A small network was shown many inputs. Here are its activations along a few directions, one row for each input.
In each table, some parts of the input vary, and every possible input appears once, in random order.
A made-up example of a description, with smaller parts first: line(4) and (point or ring(9) or (values(3) and ring(8))).
Shared parts are said once, and a part with two or three values counts as separate values.

Other details of the inputs shift rows strongly along two fixed directions, in all tables alike. That doesn't count.
To show where, the next rows are all for the same input, with only those details redrawn:
[-23 -27  47  69 -43  -9 -52  -4  14 -12  -5  32]
[-3 -2 28  4 -3 15  1  7  0 15 -3  5]
[ 31   7  16   0  10  13   2   1  12  14  -5 -17]
[ 47  23   2 -38  32  27  35   6   2  29  -5 -36]
[ 78  21   2   1  18   6  -1  -9  26   9 -10 -43]
[ 24   8  16  -4   9  16   7   4   6  16  -5 -14]
[ 41   9  14   6   7   9  -3  -2  17  10  -7 -22]
[ 30  18   7 -34  30  27  33  13   1  31  -2 -24]

Table:
row 1: [ -8 -13  13  62 -16 -34 -56  -5  -5 -32  16  -1]
row 2: [-71 -29  26  33 -14  10 -15  30  -5  -4 -41  36]
row 3: [ 21  21 -37 -19  73 -25  23 -10  14 -35 -29 -46]
row 4: [ 32  20 -16 -37  64  10  40  -9  34  -6 -51 -35]
row 5: [ 65  16   7  10  11   4  -6  -8  26   6  -9 -34]
row 6: [-68 -30  10   7 -39  12  -9  19 -49 -18  41  52]
row 7: [ 49   6  14 -20 -42 -21  -7 -19  11  21  30   7]
row 8: [ 47  27  -7 -71 -17  -9  25   3 -12  42  20   3]
row 9: [ 57  16 -39 -29  46  21  25  -2 -29  -5  18 -35]
row 10: [-83 -21 -17 -40  50  47  58  39 -60   1   4  22]
row 11: [-25 -25 -44  68 -42 -26 -52 -52  15 -40  16  28]
row 12: [ 19  22   2 -31  18  18  22  19 -12  27 -17 -11]
row 13: [-107   -9   15  -64   -7   23   39   48  -71   21   47   29]
row 14: [-61 -31 -12  27  26  -6  -7 -11 -12 -55 -22  39]
row 15: [ 21   4 -22  22  40 -14  -5   8  10 -28 -10 -51]
row 16: [ 18  -7  23  48 -61 -23 -59   3  24 -16  -6  14]
row 17: [ 68  12  -9  16  36   9   5   0  44  -6 -37 -57]
row 18: [-118    0  -33  -52    4    7   55    7  -43   29   32   29]
row 19: [-16 -28  17  36 -71 -60 -68 -20 -13 -17  52  33]
row 20: [ 68  21   6  -5 -16   1  -3  -1  30   2   7 -32]
row 21: [ 24 -11 -17 -21 -33 -18  -9 -19 -33  -5  57  25]
row 22: [-109    9  -20  -61   -7   25   61   19  -25   55   -5   52]
row 23: [-31 -20  16  63 -13 -33 -48 -15  34 -44 -66  33]
row 24: [-16  -7  -8  54 -52 -24 -31 -42  49  -5  -7  19]
Changing only one part turns row 2 into row 17. The same change can be made to row 16. Which row results? -> row 20
Describe the family of inputs behind these rows. -> line(4) and (point or line(5))
Start at row 14 and move only the line(5) part, one step at a time. The first step leads to row 10. Which rows follow, in order? -> row 9, row 6, row 21

Table:
row 25: [-20 -11  10   9   3  16   2   6  -3  -1  -5  12]
row 26: [ 45  23 -18 -30  13   1  18   1  10  10   4 -31]
row 27: [-15  -6  10   6 -13  10  -1   8  -9  13  10  10]
row 28: [-12  -9  10  -4 -12   3  -3   8 -12  -2   9  16]
row 29: [-12 -10  13   4 -11  12   0   5  -8   7  11  15]
row 30: [-24 -10  -2   7   5   2   3   0 -13 -12   3  12]
row 31: [ 41  20 -23 -26  28   3  21  -2  12   2 -17 -27]
row 32: [-24  -7   5   6  -2  11   4   0   3   5 -13  15]
row 33: [-17  -2  18  -3 -14  -2  -1   6  -4  10   6  11]
row 34: [ 46  23 -30 -29  17   0  17 -13   6   8   7 -24]
row 35: [-15  -5   8   1 -17   7   3  -1  -3  14   3  19]
row 36: [-29  -8   3   2   1  -4   2   2  -2  -3  -3   7]
row 37: [-15  -4   4  -7 -16  -2  -2   3  -6   5   2  20]
row 38: [-14  -3  18   0 -10   0  -5  10 -11   9   7  11]
row 39: [-23  -5  15   5   4   4  -4  11  -7   0  -9   7]
row 40: [-20 -10   7   3   2   5   0   9  -9 -10  -6  13]
row 41: [-24  -6   4   5   1   3  -2  12  -8  -5  -7   8]
row 42: [ 38  21 -31 -15  34   2  20  -3   3  -1  -1 -36]
row 43: [-31  -5  -6   6   1  -2   4  -1  -3  -6   3   9]
row 44: [ 67 -13  16 101 -29 -44 -89 -36  55 -55 -22 -15]
row 45: [-27  -6  -8   4   2  -2   4  -4  -4  -5  -3  17]
row 46: [ 48  21 -18 -27  16   3  14   5   2   9   4 -32]
row 47: [-23  -3  -2  -2 -14  -2  -1  -3  -7   2  17  11]
row 48: [ 39  18 -22 -20  34   0  18   1   4   2  -6 -37]
row 49: [-26  -4  15   3   0   2   1   5   1   1 -10   7]
row 50: [-27  -6   7   9  -3  11   4   4   4   4  -7   7]
row 51: [-26  -9   1   0   2  -4   2  -1  -3  -2  -8  15]
row 52: [ 43  14 -19 -22  36   2  20  -3   4  -4  -6 -33]
row 53: [-17  -7   4  -8 -13  -6  -2  -2  -7   6   7  18]
row 54: [-23  -5  13   0   0   2   0   2   0   1 -16  15]
row 55: [ 51  15 -16 -29  21   1  16  -4   0   4   9 -30]
row 56: [-18  -7   6  -2 -10  -3  -5   5 -14   4  13   9]
row 57: [-24  -7   7  12   1  13   0   9  -4   4  -6   7]
row 58: [-27  -5   4   2  -3   1   2   8  -1  -4  -8   9]
row 59: [ 68  -8  -5  99 -46 -51 -91 -43  46 -49   2 -18]
row 60: [ 55  19  -4 -27  21   5  16   1   4   9   4 -28]
row 61: [-18  -4  10   3 -17   7   3   3  -1  13   9  11]
row 62: [ 44  21 -19 -30  16  -3  17  -5   8  11   8 -33]
row 63: [-17  -8   1  -2 -10   3  -2  -3 -17  -4  17  14]
row 64: [-14  -3  16  -5 -14  -2  -1   2  -5  10   0  19]
Describe the family of inputs behind these rows. -> values(2) and line(4) and line(5)
Changing only the values(2) part turns row 58 into row 26. The same change can be made to row 50. Which row results? -> row 61
Which other rows does row 60 become when the values(2) part takes its other values? List them by row number. -> row 44
Start at row 35 and move only the line(5) part, one step at a time. The first step leads to row 64. Which rows follow, in order? -> row 37, row 53, row 34
Start at row 34 and move only the line(4) part, one step at a time. The first step leads to row 47. Which rows follow, in order? -> row 59, row 63
